These are the activations of a small neural network, seen along a few directions. Each row is one input.
Each table varies a few parts of the input and shows all the possible inputs, shuffled.
Descriptions start from the smaller parts, as in this example, which fits no table here: one of 2 separate values, together with either a single point or one of 11 places around a ring or (one of 5 places around a ring, together with one of 6 places along a line).
Shared parts are said once, and a part with two or three values counts as separate values.
(in the rows, 128 means zero)

Other details of the inputs shift rows strongly along two fixed directions, in all tables alike. That doesn't count.

Table:
R1: [112 127 132 178 112 159 113 141 140 160 105 182 164 191 164]
R2: [168 133 136 118 109 114 139 127 121 135  77 153 126 130 124]
R3: [ 97 136 131 163 122 152 130 137 124 134 151 142 158 161 159]
R4: [109  94 115 101 146 150  99 126 136 128 235  99 105 121 123]
R5: [110 107 126 134 102 167 102 138 132 158 169 157 156 163 151]
R6: [134 154 134 162 135 139 168 137 130 110  73 150 137 152 148]
R7: [144 148 124 120 124  82 148 124 108 112  73 101 111 108 103]
R8: [138 104 107  95 146 127  92 123 144 136 179 106  89 122 117]
R9: [114 107 112  93 124 116 100 122 120 133 191  92 106 123 115]
R10: [ 96 104 118 110 142 142 100 123 124 127 235  83 120 115 126]
R11: [ 93  99 110 116 156 136  83 112 130 131 239  74 110 117 126]
R12: [102  80 107  95 121 144  64 132 141 161 220 115 117 138 122]
R13: [151 138 126 102 103  83 139 133 113 121  67 120 113 119 104]
R14: [132 130 120 110 144  92 129 118 113 110 132  80  99  96 101]
R15: [137 130 113 108 154 104 135 120 122 112 141  83  96 100 107]
R16: [168 144 132 115 128 100 161 118 117 101  84 118 107  99 106]
R17: [140 117 118  92 116  91 108 128 121 134 124 104 100 112  99]
R18: [116 128 125 130 160 116 124 119 137 114 132 107 118  91 111]
R19: [140 118 128 129 127 150 124 124 143 132 156 142 133 141 145]
R20: [108 133 122 176 149 166 128 127 148 131 141 150 138 169 164]
R21: [123 151 132 162 143 145 163 134 124 116 111 134 145 146 152]
R22: [109 154 135 169 136 138 155 132 119 118 106 134 152 149 155]
R23: [ 84 109 143 166 139 186  96 133 168 159 160 173 165 154 153]
R24: [144 114 113  88 118  84 102 122 118 134 122  99  94 108  91]
R25: [125 131 129 147 144 145 141 116 130 122 162 121 142 127 144]
R26: [159 142 122 113 140  94 154 123 122 102  73 109  91 105 101]
R27: [144 148 128 114 120  83 153 124 105 109  77 105 111 109 104]
R28: [101  89 116  92 116 140  77 133 130 151 233 109 122 133 127]
R29: [165 143 129 107 129 100 161 122 114  97  83 113 101  96 102]
R30: [118 152 148 166 140 151 161 130 131 112  99 148 162 118 143]
R31: [146 149 121 124 129  79 142 120 108 114  73 101 108 109 101]
R32: [113 131 130 159 112 149 124 125 127 142 151 148 163 159 158]
R33: [106 153 141 180 150 149 154 132 142 119  88 149 159 130 147]
R34: [126 129 133 176 129 164 120 135 147 156  96 187 149 189 171]
R35: [124 128 138 167  97 156 128 137 134 152 105 185 177 175 160]
R36: [127 123 115 113 124 103 114 125 120 129 136 103 110 125 115]
R37: [147 139 127 100 114  87 142 119 102 110 109  94 112  91  97]
R38: [141 128 116  98 150  97 142 117 118 103 132  81  93  93 101]
R39: [104 119 130 157 107 164 113 144 137 156 129 173 159 182 162]
R40: [155 120 121  95 125 125 125 127 129 122 139 122 105 113 118]
R41: [101 133 132 163 114 157 127 139 126 141 148 151 160 172 163]
R42: [ 95  94 141 106 130 162  89 136 152 147 201 137 136 110 119]
R43: [129 103 128 104 125 146 102 137 131 148 168 137 115 142 135]
R44: [132 149 137 156 114 123 150 122 116 123 105 137 153 135 142]
R45: [149 121 121  96 130 120 125 134 130 123 137 122 100 119 118]
R46: [147 132 120 102 142 108 145 116 112 107 139  90 104  91 106]
R47: [163 124 129  90 113 112 128 128 117 133 107 133 107 116 114]
R48: [ 96  96 122 126 109 167  87 141 137 160 193 151 148 166 150]
R49: [120 137 138 171 100 151 133 135 131 149 114 174 177 170 163]
R50: [132 157 163 162 113 148 167 141 136 128  31 190 174 132 139]
R51: [116 136 137 128 148 127 144 131 129 110 130 116 132  93 117]
R52: [103  82 139  95 130 160  78 120 156 148 228 123 136  95 113]
R53: [122 113 142  97 127 126 114 130 145 130 127 131 121  95  98]
R54: [ 91 119 148 164 134 181 114 138 161 152 129 175 166 149 150]
R55: [143 127 120  93 110  96 125 121 107 121 136 100 109 103 104]
R56: [146 145 137 151 116 138 148 141 132 138  57 180 137 170 155]
R57: [106 151 138 182 130 159 153 130 123 123 124 146 172 154 167]
R58: [122 153 139 170 128 138 155 123 119 118 112 137 162 138 155]
R59: [132 168 146 160 144 118 181 133 127 100  33 145 147 112 129]
R60: [159 139 131  99  96  88 142 129 105 122  76 124 120 108 101]
R61: [109 111 111 125 167 137 103 115 136 127 204  88 108 119 129]
R62: [132 142 123 146 124 107 132 125 119 129  90 132 131 146 130]
R63: [152 144 142 116 140  97 159 115 119  98  84 109 123  68  97]
R64: [159 133 127 117 120 108 133 134 127 136  67 145 109 136 122]
R65: [167 139 125 101 127  97 149 131 128 109  70 123  95 116 111]
R66: [154 117 114  88 136 108 116 127 136 124 132 105  84 112 106]
Description of these inputs: one of 6 places along a line, together with either one of 2 separate values or one of 9 places around a ring.
The inputs of R3 and R27 match in every part but the place on the line of 6. If R41 is changed in the same way as R3 into R27, which row does it become?
Answer: R9
The inputs of R8 and R19 match in every part but the place on the line of 6. If R62 is changed in the same way as R8 into R19, which row does it become?
Answer: R32
Which other rows agree with R46 in the place on the line of 6? List them by row number.
Answer: R5, R29, R30, R37, R40, R47, R50, R55, R57, R60
Change only the choice among 2 separate values in R53. List by row number the other rows that result.
Answer: R59
Change only the choice among 2 separate values in R52. List by row number the other rows that result.
Answer: R63

Table:
R67: [164 152 123 121 141  96 167 123 119  98  68 112  99 110 111]
R68: [122  94 121  90 154 140  94 115 146 129 217  98  97  97 111]
R69: [160 152 132 117 119  86 161 121 104 107  66 114 123  99 105]
R70: [101 102 126 115 137 157 103 121 138 131 231 109 134 112 131]
R71: [ 86 134 129 188 136 183 129 143 140 144 159 160 167 190 188]
R72: [112 102 119 119 108 144  88 125 129 153 202 124 140 144 139]
R73: [122  85 112  74 124 124  79 115 123 140 238  85 106 103 109]
R74: [114 156 140 178 129 129 154 126 121 119  93 139 168 138 147]
R75: [171 134 130 101 108  85 134 128 123 129  49 138 105 115  99]
R76: [135 141 126 157 126 138 143 137 130 135  89 156 136 168 155]
R77: [161 149 120 118 135  90 154 127 113 108  63 112 101 113 111]
R78: [140 101 124  68 104 100  99 127 122 138 144 110 102  98  88]
R79: [125 148 144 158 117 142 152 133 124 129  91 157 166 139 148]
R80: [153  99 112  70 120  93  93 118 126 137 146  99  80 105  90]
R81: [ 91 127 127 181 113 176 114 147 141 157 152 171 168 206 183]
R82: [157 158 128 118 134  92 172 130 111  95  65 110 102 109 112]
R83: [162 146 122  98 117  80 152 135 105 114  62 113  97 116 105]
R84: [101  99 106 105 158 127  86 115 136 129 223  75  99 109 115]
R85: [133 144 134 168 147 154 151 127 143 120 102 155 140 147 155]
R86: [117 100 112  94 143 131 102 112 125 120 237  73 100 102 117]
R87: [101 120 138 179 129 190 110 138 159 160 149 186 169 184 180]
R88: [153 140 138 101 120  97 152 131 116 114  66 126 117  90  96]
R89: [151 149 128 130 144  92 151 119 123 108  59 115 111 101 104]
R90: [138 144 136 114 135  97 149 129 122 108  68 117 114  92  95]
R91: [122  89 109  89 152 135  81 116 140 136 220  91  93 104 112]
R92: [115  95 124  83 140 140  99 121 137 126 221  94 107  87 104]
R93: [154 146 138 111 134 109 161 129 124 102  69 125 108  97 102]
R94: [133 155 140 166 127 139 167 126 124 113  95 145 157 139 151]
R95: [130 114 130 106 114 128 111 127 123 139 157 125 132 117 118]
R96: [142 108 120  77 143 103 107 117 130 124 151  96  88  82  89]
R97: [ 86 143 149 194 131 177 138 141 144 139 119 172 187 160 168]
R98: [118  88 108  81 128 125  81 117 121 139 240  81 100 113 116]
R99: [ 83 118 118 140 148 145 108 127 133 130 198 104 131 136 142]
R100: [157 131 132  94 116  98 141 136 121 120  70 133 104 108  96]
R101: [140 148 138 123 123  90 155 123 111 106  71 112 132  87  98]
R102: [109 101 131 115 119 158  99 134 141 149 186 140 138 135 133]
R103: [110 143 140 172 146 145 137 127 145 131 100 153 154 139 148]
R104: [ 90 135 130 189 132 181 128 132 134 143 171 155 174 183 187]
R105: [133 138 123 153 116 130 132 137 129 140  88 156 135 172 149]
R106: [103 136 131 185 106 166 126 138 130 151 133 170 173 197 182]
R107: [140 137 132 157 126 142 140 133 138 138  81 167 139 162 152]
R108: [107 153 133 184 135 135 150 126 121 121 110 135 161 151 155]
R109: [163 141 136 106  92  87 143 130 108 124  55 134 127 112 100]
R110: [156 131 131  96 104  96 134 138 121 127  60 139 108 118  97]
R111: [ 97 133 141 179 130 186 133 144 148 143 124 181 169 172 168]
Describe the family of inputs behind these rows.
Answer: one of 5 places along a line, together with one of 9 places around a ring
The inputs of R102 and R88 match in every part but the place on the line of 5. If R95 is changed in the same way as R102 into R88, which row does it become?
Answer: R79
Change only the place on the ring of 9 in R90. List by row number the other rows that result.
Answer: R74, R84, R89, R97, R99, R101, R103, R108
A walk changes only the place on the ring of 9. It starts at R67 and steps to R85. List the rest of the walk in order.
Answer: R68, R93, R92, R70, R94, R86, R82
